Here are a small network's activations along a few directions, averaged over the inputs that share one value of a field.
Related values have similar rows: they may be neighbours, one step apart, or belong to one group.
In the rows, 500 means zero.
Random noise pushes rows far along 14 fixed directions. That doesn't count. These rows show it; they differ only by the noise:
[652 420 446 311 525 347 773 806 550 545 542 567 634 321 334 661 275 505
 371 395 388 539 777 610]
[447 497 540 476 425 470 476 575 387 435 487 650 336 583 530 423 508 677
 409 655 486 458 358 343]
[565 659 592 403 198 439 502 421 446 611 362 542 534 468 454 635 433 518
 366 656 512 489 567 429]
[699 531 638 541 581 785 769 330 536 514 549 436 621 533 441 590 298 406
 702 519 727 589 488 488]
[588 783 805 352 413 352 403 410 478 669 615 272 516 335 639 532 388 294
 706 542 390 557 652 628]
[370 473 493 860 557 645 349 562 745 427 622 702 447 540 645 455 480 597
 631 610 433 528 577 352]
[476 491 382 554 310 550 580 599 650 510 425 498 512 538 707 605 389 385
 555 527 405 443 520 421]
[550 563 462 337 632 538 466 446 501 514 489 456 558 507 504 449 483 396
 738 412 556 539 449 794]
[684 395 282 535 422 690 436 533 650 559 559 602 446 540 632 442 459 752
 804 568 252 552 466 625]
[490 340 446 520 290 412 550 602 473 563 546 516 623 449 412 634 435 446
 365 535 553 520 529 645]
[457 500 568 575 436 403 452 598 534 598 601 489 694 378 414 610 465 370
 469 460 480 539 728 621]
[530 559 519 295 542 480 880 565 352 281 421 430 509 587 456 355 254 393
 372 428 668 518 371 447]
[541 617 516 519 666 418 399 328 500 461 493 460 484 520 598 385 457 648
 592 486 538 573 585 662]
[415 431 663 569 367 395 456 512 798 585 361 807 430 359 464 741 586 387
 268 573 600 499 681 156]
[450 414 235 544 457 411 475 297 466 321 298 414 439 691 595 294 543 711
 305 492 610 478 348 494]
[713 369 560 434 502 619 581 416 499 637 555 480 518 468 407 602 515 568
 621 530 544 536 472 501]


Values of RONOP:
berol: [486 607 408 310 606 530 634 620 551 483 472 312 446 539 668 557 368 243
 689 409 446 408 387 662]
gukip: [517 396 327 387 601 475 434 633 459 568 465 607 390 501 464 531 725 656
 478 432 305 414 469 505]
runif: [448 680 489 367 743 471 465 526 556 325 474 444 422 430 367 353 487 522
 438 462 393 450 520 413]
vuveb: [525 738 480 536 556 456 366 290 722 434 328 636 556 410 564 388 455 572
 538 427 483 654 765 610]
zit: [433 411 534 468 726 546 457 645 503 465 617 581 445 495 347 500 538 492
 543 516 561 448 443 496]
magir: [420 507 495 541 561 387 164 415 685 529 501 587 323 437 493 452 706 560
 478 537 429 511 545 510]
rali: [646 373 435 623 472 478 354 298 659 566 521 389 401 421 594 548 502 800
 490 663 405 526 536 469]
pomav: [244 512 439 552 423 278 232 505 665 495 432 580 358 484 596 653 524 417
 327 672 616 418 466 589]
luned: [563 633 408 353 266 488 263 367 717 597 317 436 422 392 634 445 645 419
 616 510 275 483 483 431]
liru: [414 608 603 601 610 570 129 306 571 505 680 314 276 416 439 539 595 616
 534 832 439 382 332 375]
fad: [514 472 495 352 388 592 583 600 379 461 595 531 388 477 396 550 378 527
 487 708 538 469 184 598]
bogu: [425 852 468 408 459 427 501 524 470 498 140 651 491 624 661 534 523 480
 454 429 394 372 661 299]
ton: [613 411 644 845 303 873 608 309 535 537 592 686 480 558 579 435 517 596
 646 556 511 683 414 248]
retul: [474 701 486 319 571 725 327 489 531 522 510 525 476 550 250 400 623 376
 681 550 481 478 309 583]
bev: [509 957 714 509 628 580 431 488 499 559 549 577 564 396 438 570 403 443
 634 552 417 525 748 553]
RONOP is arranged as 5 separate groups.
- List the group mates of gukip, in the order listed. => ton, bev
- List the group mates of bogu, in the order listed. => zit, pomav
- List the group mates of magir, in the order listed. => berol, retul
- List the group mates of fad, in the order listed. => runif, liru
